Each row below holds a small network's activations on one input, seen along a few directions.
Each table varies a few parts of the input and shows all the possible inputs, shuffled.
A made-up example of a description, with smaller parts first: one of 8 places around a ring, together with either a single point or one of 9 places along a line or (one of 3 separate values, together with one of 6 places along a line).
Shared parts are said once, and a part with two or three values counts as separate values.
In the rows, zero is written as 128.

Other details of the inputs vary at random and push rows far along two fixed directions, the same in every table; ignore that.

Rows:
x1: [148 162 157  82 187  98  96 208 136 124 107 138]
x2: [103 165 205  85 151 126 105 207 119 136 123 128]
x3: [124 129 168 149 125 169 137 183 133 121 118 152]
x4: [148  87 138 191  50 166 148 122 128 123  72 138]
x5: [129  88 158 187  45 178 137 115 142 128  84 161]
x6: [ 93 154 173  92 187 130  91 197  86 108 132 151]
x7: [153  52 129 159  99 182 148  92 156  73  91 140]
x8: [169  79  88 205 113 165 138 124 170 102  80 134]
x9: [110 191 184  97 167  93 170 198 117 101 121 125]
x10: [119 138 166  75 197 112 107 184  78 100 100 110]
x11: [121 137 166  85 168  76  86 210 125 117 111 129]
x12: [112 195 124  73 152 133  83 147 120 150 175 120]
x13: [154  73 125 174  71 172 169 114 133 117  65 132]
x14: [164  65 123 180  83 167 137 107 135  75  87 124]
x15: [126 133 166  89 204  81  98 196  97 120 113 150]
x16: [130 139  59  96  93  80 131  45 123 228 196 116]
x17: [123 207 170  90 171  99 136 189 123  80 111 125]
x18: [130 158  88 112  83 107 117  46 106 206 206  71]
x19: [128 137 136  84 193  91 108 217 126 108 122 137]
x20: [137  77 118 175  81 197 173 119 146 119  89 168]
x21: [172  60 122 196  89 138 129 117 154  96  99 163]
x22: [120 100 165  90 187 146 128 147 108  88  93 135]
x23: [177  87 130 204  84 148 115 114 169 114  78 147]
x24: [146 106 136 203  74 138 169 100 141  51 105 150]
x25: [125 134  37 118 126  95 140  54 134 217 211  78]
x26: [129 150 172  74 176 121 138 205 109 126 104  98]
x27: [139  80 157 193  59 172 105 108 144  87 106 153]
x28: [161  56 109 211 124 147 138 109 132 101  94 168]
x29: [ 93 153 172 166 140 133 180 158 163  90 106 135]
x30: [155  56 139 212 101 132 117 102 130 110  84 160]
x31: [ 60 191 171  91 168  98 165 200 139 109 103 136]
x32: [114 158  97  67 162  83 135 161 118 187 151 125]
x33: [144 140  71 110 109  84 129  44 130 223 215 104]
x34: [139 141  50 115 121  93 138  51 133 219 217  99]
x35: [151  70 133 195  65 138 150 124 154 141  69 159]
x36: [103 137 168  36 179 132 149 195 123 129  89 126]
x37: [125 131  81  73 119 128 148  21 132 199 205  81]
x38: [148  49  96 214 129 149 140 113 133  98  86 147]
x39: [135 143 178 138 114 163  87 159 141 103  97 141]
x40: [134 180 170  84 159 122  83 203 111 110 101 104]
x41: [122 171 150  67 190 152 108 201 130 106 119 135]
x42: [108 163 140  80 160  91  80 129  67 145 157  96]
x43: [126 147 180  94 171  86 117 217 131 151 108 126]
x44: [148 160  58  90 106 121 104  25 118 179 191  65]
x45: [126 165 122  34 179 130 109 117 132 140 149  94]
x46: [144  62  90 197  94 155 173 135 156 129  72 145]
x47: [ 77 178  70 119 106  83 133  18 141 144 225  91]
x48: [127 133 133 216  95 165 159  92 184  66  92 144]
x49: [108 172  79 120 114  74 139   6  86 151 216 103]
x50: [139  82 130 197  74 185 121 120 143  84 118 164]
x51: [151 156  35 110 124 100 105  41 140 197 207 100]
x52: [100 141 159  74 207 135 110 190  91 101 124 147]
x53: [ 97 189 173  81 153  88 171 203 110 107 101 139]
x54: [ 66 180 126 115 168  85 131  88 113 117 172 115]
x55: [150  79 130 188  96 200 171 118 154 113 108 156]
x56: [115 138  53  86 111 127 110  36 119 168 229 106]
x57: [121 124  22 109 123  84 109  47 128 184 215  81]
x58: [133  75 165 205  81 174 105  93 118  95  99 162]
x59: [113 125 101 144  70 159 139  90 126 170 153 146]
x60: [119 155 171  82 153 105  86 207  98  98 114 108]
Description of these inputs: one of 5 places along a line, together with either one of 2 separate values or one of 4 places along a line or one of 6 places around a ring.
The inputs of x6 and x50 match in every part but the place on the line of 5. If x42 is changed in the same way as x6 into x50, which row does it become?
> x60
Which other rows does x29 become when the choice among 2 separate values takes its other values? List them by row number.
> x9
List by row number the other rows that have the place on the line of 5 in common with x36.
> x4, x5, x13, x16, x20, x31, x32, x35, x46, x53, x59

Rows:
x61: [155 109 193 162 124 163 121 168 136  69  62 152]
x62: [105 189 131 102 167  66 144 139 125 139 156 110]
x63: [154 153 104  79 170  95  88 166 141 173 152 106]
x64: [141 111  94  60 189  91 101 148  94 159 137 104]
x65: [125 100 190 156 136 184 127 163 135  62  73 168]
x66: [157  81  54 172  92 161 120  49 164 167 164 134]
x67: [100 168 146  92 135  81  78 145  98 143 160 116]
x68: [134 109 106 168  54 170 133  28 123 159 161 137]
x69: [133 148 110  80 160 120 105 183 130 184 151 129]
x70: [182  46 152 157 151 137 128 193 129 103  44 145]
x71: [116 108 174 158 134 165 172 172 155  55  73 162]
x72: [144 102  83 192  73 143 103  25 119 108 163 124]
x73: [121 124  87 199  61 108 172  41 150 156 151 130]
x74: [122 115 179 160 112 164 182 187 144  80  70 164]
x75: [ 95 168 146  90 144 103  90 145  88 144 172 126]
x76: [148 118  92 173  64 133 163  32 154 133 153 113]
x77: [104 182 120  68 160  99 139 133 122 117 154 104]
x78: [113 173 135  66 162 118  94 123 102 123 153 110]
x79: [120 107 178 155 133 188 153 173 146  61  68 147]
x80: [129 111 111  61 170  99 115 162  90 193 143 118]
x81: [108 181 123  66 159 122 120 133 113 123 149  89]
x82: [131 118  92 171  45 130 166  39 152 151 149 122]
x83: [101 181 141  70 132 107 122 146 118 156 144  94]
x84: [149 103 186 185 125 141 103 177 126  55  74 152]
x85: [170  89  60 175  63 137 116  66 164 190 148 127]
x86: [164  46 154 154 132 135 132 202 127 121  38 155]
x87: [119 182 139  72 150 110 119 137 120 139 150  86]
x88: [ 84 183 131 105 152  89 161 144 116 154 160 129]
x89: [109 116  81 194  90 131 174  25 151 133 166 138]
x90: [123 100 113  63 191 104 109 152 101 161 138 121]
x91: [140 109 107 169  47 148 121  29 133 157 148 128]
x92: [119  95 183 178 137 163 110 172 125  49  85 168]
x93: [ 94 188 115  96 175  78 145 134 119 123 155 114]
x94: [174  87 130 165 150 166 117 203 162  85  59 156]
x95: [ 96 180 140  68 140 129 134 146 108 157 156 104]
The inputs of x95 and x87 match in every part but one. If x88 is changed in the same way as x95 into x87, which row does it become?
> x62
Describe the family of inputs behind these rows.
> one of 5 places around a ring, together with either one of 2 separate values or one of 5 places along a line
List by row number the other rows that have the place on the ring of 5 in common with x67.
> x73, x82, x83, x85, x86, x91
A walk changes only the place on the ring of 5. It starts at x94 and steps to x66. List the rest of the walk in order.
> x69, x85, x63

Rows:
x96: [145 102 103 159 108 142 129  86 139 124 132 129]
x97: [132 117 173 139 155 128 142 221 138  97  66 155]
x98: [122 146 127  92 140 126 107 131 117 144 148 117]
x99: [147 103 109 155  96 150 138  97 141 136 123 128]
x100: [120 143 122  95 144 115 136 147 127 155 137 121]
x101: [123 128 121 167 100 142 152  81 139 104 134 131]
x102: [112 150 136 133 109 139 145 107 134 119 137 126]
x103: [150  92 130 184  93 155 123 113 138 109 105 146]
x104: [136 121 106 129 130 123 129 109 131 134 137 120]
x105: [137 101 162 152 155 142 153 204 142  84  62 156]
x106: [125 145 128  93 143 124 113 140 124 143 140 117]
x107: [122 133 121 172  83 136 146  76 139 120 140 131]
x108: [127 147 121 102 141 103 115 137 122 150 144 115]
x109: [124 138 118 105 148 118 109 123 117 131 147 118]
x110: [120 131 137 115 134 113 117 135 111 137 133 128]
x111: [115 139 132  91 139 120 118 129 109 148 145 119]
x112: [132 135 129 121 132 118 112 136 127 135 133 125]
x113: [115 134 129  99 153 111 119 131 108 133 141 122]
Describe the family of inputs behind these rows.
> one of 3 separate values, together with either a single point or one of 5 places along a line
The inputs of x96 and x106 match in every part but the choice among 3 separate values. If x105 is changed in the same way as x96 into x106, which row does it become?
> x100
List by row number the other rows that have the choice among 3 separate values in common with x97.
> x103, x107, x108, x110, x112

Rows:
x114: [139 136 110 189  89 136 135  68 153 107 143 133]
x115: [146  72 177 148 160 165  90 196 112  69  60 160]
x116: [166  78  90 187  83 114 119  75 128 145 126 124]
x117: [116 114 104 180 101 142 175  69 138 118 139 137]
x118: [158 116 108 183  58 160 127  74 158 150 136 132]
x119: [102 162 118  87 121  91 124 118 120 197 173 118]
x120: [ 95 195 160  82 167  63 113 169  99 117 142 110]
x121: [127 113 152 100 199 118 139 229 120 114  83 147]
x122: [110 183 165  64 145  81 103 189 102 158 133 110]
x123: [103 157 140  80 149 122 144 170 117 164 136 124]
x124: [131 131  85  59 166 105 125  99 112 167 165  95]
x125: [108 152 124  71 116 131  81  87  92 174 191 107]
x126: [132  92 182 176 135 179 180 169 147  32  43 154]
x127: [ 99 190 141  76 178 113 125 167 131 101 141 113]
x128: [116 116 112 191  89 119 158  69 142 123 141 143]
x129: [146 118 101 154  73 173 139  86 158 141 133 124]
x130: [126 102 120 180  81 163 117  39 116  97 152 137]
x131: [143 134  66  94 143 117 107  94 135 161 169 102]
x132: [179  72 153 201 131 161 122 192 162  72  46 163]
x133: [122 131 188  84 157 158 151 215 128 101  68 133]
x134: [124 125  90 104 149  76 115 115 118 181 167 121]
Describe the family of inputs behind these rows.
> one of 3 separate values, together with either a single point or one of 6 places around a ring
The inputs of x127 and x129 match in every part but the choice among 3 separate values. If x117 is changed in the same way as x127 into x129, which row does it become?
> x123
Which other rows does x121 become when the place on the ring of 6 takes its other values? List them by row number.
> x116, x124, x131, x132, x134

Rows:
x135: [127 114 168 161 105 182 130 166 153  99  79 154]
x136: [121 130 103  46 158 100 108 128 104 183 153  94]
x137: [160 129 109 126  97 143  97 113 133 150 145 115]
x138: [131 122  67 115 144 128 115  75 122 151 167 106]
x139: [114 159 194  99 143 137 120 170 101  74  97 126]
x140: [131 153 199 115 143 152 101 204 141  87  83 145]
x141: [102 163 196 133 141 109 166 200 119  73  75 137]
x142: [160 111 105 142 143 139 106 104 129 103 124 123]
x143: [127 146  98 116 128 121 102  56 126 115 182 108]
x144: [124 152 105  71 154  55 133 131 118 184 149  93]
x145: [134 102 119 187  64 177 159  72 162 148 131 154]
x146: [120  99 126 182  65 172 182  54 126 121 127 142]
x147: [ 78 189 122  49 137 107 120  92  85 159 188  88]
x148: [129  86  99 190  98 165 167  58 153 108 141 149]
x149: [112 152  90  71 191 100 129 124 115 166 174 112]
x150: [159  94  76 212 100 124 161  70 157 116 118 131]
x151: [ 92 152  99  82 157  52  74 115  80 184 202 139]
x152: [162  95 111 110 116 125 108  94 121 148 127 109]
x153: [139 124 116 209  53 138 158  74 171 134 123 140]
x154: [139 146 164 135 143 111 140 237 146 113  76 141]
x155: [108 158 131  89 147  63  47 108  72 185 199 100]
x156: [135  91 168  97 173 133 150 216 125 125  65 147]
x157: [151  94 143 158 107 178 127 186 144 111  76 147]
x158: [107 129 168 116 180 147 126 200 132  59  91 144]
x159: [158  82  94 184  66 174 156  92 153 161 128 147]
x160: [107 159 158 131 173  94 148 188 142  72 106 136]
Describe the family of inputs behind these rows.
> either one of 2 separate values or (one of 4 places along a line, together with one of 6 places around a ring)
What sort of input is x144?
> one of 4 places along a line, together with one of 6 places around a ring
List by row number the other inputs of the same sort as x151.
> x155
